a =
[[-8,16,-13,-3,34,5,9,3,4],
[35,19,7,-10,27,51,8,-1,1],
[-7,-12,9,-10,18,17,7,1,3],
[4,1,-6,-9,26,16,10,2,7]]
Indices start at 0.
The entry just left of the smallest entry is 16
Give the entry just left of the largest entry.
A: 27
Give the bottom entry of the column that holds the smallest entry.
A: -6
Give the entry in row 0 and column 0.
A: -8
The entry directly above -9 -> -10
Give the entry just right of the largest entry.
A: 8
The entry directly below 35: -7
The top entry of the column that holds the largest entry -> 5
Give the bottom-right entry.
A: 7
The entry just right of the smallest entry: -3
The maximum is 51
The top entry of the column that holds the smallest entry is -13
Give the entry directly below 8.
A: 7
Give the top-right entry.
A: 4

arr = [[26, 23, 26, 22, -18, 13, 20, -27, -5, 5], [8, -6, 6, 11, -49, 59, -27, 8, 42, 54], [28, 30, 29, 26, -11, 9, 32, -37, -23, 2], [29, 22, 25, 20, -18, 12, 17, -24, -6, 9], [23, 22, 24, 21, -21, 20, 17, -29, -5, 8], [23, 23, 26, 21, -15, 9, 21, -23, -7, 1], [-18, -13, -19, -19, 21, -25, 17, 12, -23, -24], [-17, -9, -15, -21, 22, -25, 19, 14, -20, -23], [24, 26, 31, 20, -20, 14, 19, -30, -8, 10], [20, 28, 20, 16, -2, -4, 30, -26, -24, -11], [-16, -4, -17, -15, 29, -27, 20, 10, -23, -25], [-19, 5, -18, -20, 29, -32, 35, 6, -34, -28], [14, 18, 12, 4, 0, -5, 16, -14, -13, -9], [13, 16, 8, 9, 2, 3, 14, -15, -5, -5], [-20, 0, -20, -20, 27, -28, 29, 8, -29, -30]]
Report the entry just right of the smallest entry.
59
Report the smallest entry.
-49
Report the entry just right of 42.
54
Report the entry just left of the smallest entry.
11
Report the entry just right of 27.
-28
The entry just right of 18 is 12
The entry just right of -14 is -13
Report the entry just right of 32.
-37

[[-377, 96, -52, -23, -206, -652, -212, -263, 242],
 [-550, 469, 166, -203, -137, -271, -458, -138, -279],
 [-643, 510, 68, -215, -376, -151, 584, -363, -382],
 [-538, 343, 57, -123, -238, -378, -57, -239, -128],
 [-448, 242, 188, 125, -401, -67, 231, -464, -352],
 [-333, 53, 146, 272, -349, -251, -109, -429, -104],
 [-495, 306, 135, 44, -364, -150, 176, -393, -298],
 [-438, 199, -10, -56, -168, -584, -329, -202, 131]]
Counting starts at 0.
Give the top-right entry.
242
The entry just right of -393 is -298
The smallest entry -> -652
Give the entry directly above -109.
231
The entry directly above -137 -> -206
The bottom entry of the column that holds the largest entry: -329
Give the entry directly above -458.
-212
The entry directly below -495 is -438
The entry just left of -349: 272
The entry in the bottom-right corner is 131
The entry in the top-left corner: -377
The bottom entry of the column that holds the smallest entry: -584
Give the entry in row 2 and column 0.
-643
The entry just right of -329: -202
Give the entry in row 2 and column 1.
510
Give the entry just right of -458.
-138
Give the entry just left of -393.
176
The entry just left of -429 is -109
Give the entry directly below -271.
-151
The entry directly below the smallest entry: -271
Give the entry directly above 469.
96
The entry at row 1, column 0 -> -550
Give the entry directly below -349.
-364
Give the entry in row 1 and column 1.
469
Give the maximum.
584
Give the entry directly below the largest entry.
-57
The entry just right of -363: -382
The entry in row 0 and column 2 -> -52
The entry just right of 176 is -393
The entry directly above -333 is -448
